Each row below holds a small network's activations on one input, seen along a few directions.
Each table varies a few parts of the input and shows all the possible inputs, shuffled.
A made-up example of a description, with smaller parts first: values(3) and (point or line(11) or (line(4) and ring(8))).
Shared parts are said once, and a part with two or three values counts as separate values.

Other details of the inputs vary at random and push rows far along three fixed directions, the same in every table; ignore that.

Table:
r1: [ 26 -15  34  -6  13  70  -8 -35 -22 -17  -4]
r2: [ 23 -32  10 -30  38  57  -1 -16 -58  12 -21]
r3: [  2  -2  27 -27  28  56 -14 -17 -35  -5  -9]
r4: [-15 -44  10  -3  -1  -6  46  56 -24  36 -25]
r5: [ -8  60  36  -9 -31  11 -23  -9  11  -1  18]
r6: [ 13   6 -48  34 -13 -50 -38 -27  28 -30 -13]
r7: [ 14 -29 -53  31  19 -27 -29 -26  -1 -23 -34]
r8: [-16  65  18 -15 -17 -21  -1 -26  65 -10  82]
r9: [  1 -11  13  -1  -8  29  15  27 -24   0   4]
r10: [ 26  15  29 -17   5  51  -9 -36 -34  18 -20]
r11: [ 12 -28 -45   9  45 -30  17 -42  33   2   4]
r12: [  8 -35 -33  25  13 -41 -15 -24   4   2 -49]
r13: [-16 -43 -18  -1   1  -7  49  83 -30  24 -20]
r14: [ -2  42  26 -13  -9  36 -27 -24  -9 -17  16]
r15: [-21  44  -1  -3 -35 -28 -16  26  18 -13  22]
r16: [ 10 -24 -33  59  -4 -35 -19 -20  38 -26 -40]
r17: [-50  -3   5 -23 -20 -52  38  99 -13  45   7]
r18: [ -6  31  23 -10 -25 -14  33  11  52   2  81]
Description of these inputs: values(3) and (point or line(5)).
- The inputs of r9 and r14 match in every part but the values(3) part. If r18 is changed in the same way as r9 into r14, which row does it become? => r8
- Which other rows does r12 become when the values(3) part takes its other values? List them by row number. => r4, r17

Table:
r19: [ 28 -35 -37  49  55 -12 -16 -86  43 -28 -45]
r20: [-29 -11 -30  41 -35 -77 -28  27  15 -14 -45]
r21: [ -9  -6  44 -34  22  66  59  18 -18  22  38]
r22: [-10 -73 -91  52  51 -88   5 -29  48 -11 -65]
r23: [  6  52  78 -49 -27  52  38  25 -36  45  60]
r24: [ 17  95  14 -21 -20  18 -59 -78   8 -21  42]
r25: [-15  53  30  22 -93 -31 -34  50  29 -21  40]
r26: [ 33 -57  -7 -34  81  75   0 -56 -82  20 -50]
r27: [ 14  -2  52 -10 -18  82  -1   9 -51  -9 -22]
r28: [-15 -34 -80  17  22 -97 -21  16  34 -17  11]
r29: [ 31  34  20  31 -44  13 -48 -47  35 -39   4]
r30: [  1  61 102 -47 -52  87 -10  12 -51  30  16]
r31: [-18 -21 -58  41 -19 -97  16  48  73  -9  30]
r32: [-48  -3  10 -39   2 -37  65  69   4  49  34]
r33: [-31 -53 -16 -13  33 -13  75  79   0  41  11]
r34: [ 11  17 -36  33  21  12 -91 -82 -14 -47 -76]
r35: [  1  75  30  11 -86 -28 -11   9  50 -25 102]
r36: [ 37  11   2  35  -8  20 -30 -80  38 -30   4]
r37: [  10   74   19  -29   30   50  -47 -106   18  -26   27]
r38: [-24  21  -2  40 -76 -50 -23  63  23 -31  22]
r39: [-26 -22 -42 -45  58  -2  39  48 -47  47 -16]
r40: [-12  12  34 -43 -16  33 -27  45 -74  13  -1]
r41: [-18  23   3  37 -54 -58 -29  42  21 -16  -6]
r42: [  5 -78 -16  -6  76  48  60  -4 -17   7 -34]
r43: [ -1 -61   4 -15  88  46  60  -5 -31  36 -41]
r44: [ -3 -28 -89  31  39 -54 -44 -15  -9 -22 -81]
r45: [-17 -50 -15   3  -8 -10  48 100 -40  23 -19]
r46: [-21   0 -41  21 -18 -90   9  31  66   6  29]
r47: [  5  61  25  -1 -79 -30   3  26  45 -21  94]
r48: [-14 -25  17 -31  12  32  73  68 -30  38  34]
r49: [ 42  55  56   9 -23  52 -49 -81   8 -30  -5]
r50: [  5   0 -10 -16  43   6 -30 -61  13 -20  18]
r51: [-25   9   1 -48 -35 -40   4 108 -47  28  35]
r52: [-30  25  -9   5 -23 -70  13  25  70   7  54]
r53: [ 34 -69 -50  57  31   1 -19 -40   7 -48 -82]
r54: [  32   -8    5   22   16   31  -44 -100   -3  -24  -72]
r55: [ -9 -38  -8 -20  18  -3  55  51 -32  58 -12]
r56: [ 31  16  71 -51  13 118  38 -33 -32  10  35]
r57: [  0 -66 -10 -22  56  27  55   6 -61  54 -61]
r58: [ 31  44  31  16 -33  21 -56 -74  27 -25  -9]
- The inputs of r42 and r56 match in every part but one. If r52 is changed in the same way as r42 into r56, which row does it become? => r46
- The inputs of r51 and r40 match in every part but one. If r49 is changed in the same way as r51 into r40, which row does it become? => r41
- What is each input in this table made of? => line(5) and (values(2) or line(6))
- Which other rows does r39 become when the values(2) part takes its other values? List them by row number. => r28
- Which other rows does r53 become when the line(6) part takes its other values? List them by row number. => r29, r45, r49, r54, r58
- Which other rows does r51 become when the values(2) part takes its other values? List them by row number. => r44
- List by row number the other rows that have the line(5) part in common with r47. => r23, r24, r26, r35, r36, r55, r57

Table:
r59: [ 22 -77 -60  64 -12 -55 -13  24   5 -38 -42]
r60: [-23   6  -7   0   8 -57  -2 -14  24  20   4]
r61: [-39 -39 -19   3   5   7  40  95 -36  26 -28]
r62: [ -3 -73 -15 -31  76  43  92  39  -2   5  68]
r63: [-23  21  11 -35 -19 -29 -20  58 -36  10  40]
r64: [  9  43  45  23 -84 -37  11   3  61   0  61]
r65: [ 13 -32   9   8   2  23  63  49 -27  32 -25]
r66: [  0  32   7  41 -27 -21 -30 -25  60 -25  -2]
r67: [  6 -15 -28  31  36 -12 -23 -58  33 -28 -58]
r68: [ -6  10 -41   4  -9 -80  -2 -12  44  19  18]
r69: [  6  71  91 -65 -55  65 -35  -2 -34 -15  62]
r70: [ 33  16  73 -14 -11 100 -50 -50 -36 -22  -1]
r71: [  9  51   8   8  17   4 -41 -80  23 -19  -7]
r72: [-28 -18  -5 -27  19  31  29  46 -43  10 -28]
r73: [  8 -35 -10  57  20 -18 -23 -67  52 -16 -51]
r74: [-33  15  35 -31 -28 -29  32  36  15  30  24]
r75: [-19  50  22 -34  -3  35  -9   4 -35   8  23]
r76: [ 11  40 -41   4  -7 -11 -36 -37  13 -22  14]
r77: [  4  -3 -27  51 -46 -31   8  36  23 -26   5]
r78: [ 47 -30  -9 -25 100  95   9 -95 -53  27 -79]
r79: [  7 -33 -38 -33  17 -23   1  52 -52  25   3]
- What is each input in this table made of? => point or (line(4) and line(5))
- Which other rows does r63 become when the line(4) part takes its other values? List them by row number. => r60, r71, r75
